A small network was shown many inputs. Here are its activations along a few directions, one row for each input.
Each table varies a few parts of the input and shows all the possible inputs, shuffled.
Descriptions start from the smaller parts, as in this example, which fits no table here: values(2) and (point or line(9) or (line(4) and ring(8))).
Shared parts are said once, and a part with two or three values counts as separate values.
In the rows, 128 means zero.

Other details of the inputs shift rows strongly along three fixed directions, in all tables alike. That doesn't count.

Table:
r1: [119  99 224 183 109  82 173  74 110 186 142]
r2: [115 144  90 124  97 129 125 148  95  99 132]
r3: [175 125 168 131 117 161  90 101  69 155 110]
r4: [128 109 115  96 156 147 138 128 199 133 106]
r5: [168 122 168 110 141 161 109  91  56 157 118]
r6: [147 114 130 104 165 149 129 146 171 127  98]
r7: [124 117 127  94 162 147 146 131 182 136  98]
r8: [131 119 135  98 174 140 142 137 172 134 100]
r9: [106 153  86 104 136 121 129 144  88  96 149]
r10: [139 113 117 116 149 146 115 135 190 131 110]
r11: [144 117 124 122 142 147 104 134 190 134 106]
r12: [174 118 168 119 136 165 105  94  60 157 119]
r13: [128 164  97 129 104 131 103 163  98  99 128]
r14: [ 82 126 151 175 105  57 174 123 122 127 167]
r15: [108 147  75 107 124 123 123 137  94  95 155]
r16: [122 149 101 133 104 121 117 156  96  97 130]
r17: [108 143  69 117 103 128 131 144 104  92 148]
r18: [141 112 127 125 131 149 118 131 200 138  96]
r19: [115 147  90 109 134 121 127 146  90  95 147]
r20: [117 112 116  97 161 143 147 122 202 138 106]
r21: [143 126 127 127 129 155 109 136 205 142  96]
r22: [ 61 124 137 182  90  43 185 117 144 128 178]
r23: [160 123 162 111 155 155 102  77  65 164 137]
r24: [121 144 103 129 112 120 126 154  95 101 132]
r25: [ 89 158  78 104  93 103 121 137 113 109 136]
r26: [180 126 170 135 135 155  81 103  68 153 123]
r27: [177 122 167 129 143 155  89 102  65 154 125]
r28: [124 148  80 108 131 132 115 154  93  90 143]
r29: [ 89  93 191 175 136  62 203 123 222 157 126]
r30: [154 110 219 203 118 111 138  91  99 173 154]
r31: [117 157  91 146  95 124 104 146 115 105 151]
r32: [117 160  98 139  85 129 115 153 103 104 132]
r33: [140 121 123  89 171 149 128 148 174 125  94]
r34: [ 80 108 136 196 100  66 198 120 134 115 190]
r35: [139 110 119 114 139 153 122 132 195 136  99]
Description of these inputs: ring(5) and (point or line(6)).
Question: The inputs of r21 and r31 match in every part but the ring(5) part. If r4 is changed in the same way as r21 into r31, which row does it become?
Answer: r15
Question: Which other rows agree with r5 in the ring(5) part? List them by row number.
Answer: r1, r2, r3, r7, r12, r32
Question: Change only the line(6) part in r30. List by row number the other rows that result.
Answer: r9, r19, r26, r27, r28

Table:
r36: [116 147  56  76 128 151  98 170 204 103  86]
r37: [158 104 206 173 139 126 145 114 140 161 119]
r38: [126 136  70  84 141 155 104 172 212 100  86]
r39: [146 110 148  77 193 149 130 116 152 147  97]
r40: [114 160  40  84 117 146  91 155 104  84 135]
r41: [167 105 155  78 202 170 125 117 135 148  94]
r42: [113 179  54  96 103 124  91 179  86  74 126]
r43: [ 94 129 104 175  89  91 169 137  98  93 181]
r44: [179 149 144 126 115 167  70 117  15 133 127]
r45: [141 104 169  80 187 144 137  97 154 170  96]
r46: [177 145 142 139 108 166  78 108  16 135 136]
r47: [ 76 145 104 165  76  81 162 114  88 112 186]
r48: [127 101 210 182 117 100 159  93 165 180 127]
r49: [ 84 105 127 153 118  89 181 127 215 130 140]
r50: [ 94 100 122 170 134 104 186 140 218 117 150]
r51: [ 85 128 107 166  91  81 166 130 110 101 176]
r52: [171 119 170 117 147 157  92 113 137 160  96]
r53: [135 138 177 162  98 103 121 103  55 155 144]
Question: The inputs of r38 and r36 match in every part but one. If r51 is changed in the same way as r38 into r36, which row does it become?
Answer: r49
Question: Describe the family of inputs behind these rows.
Answer: values(3) and (point or line(5))
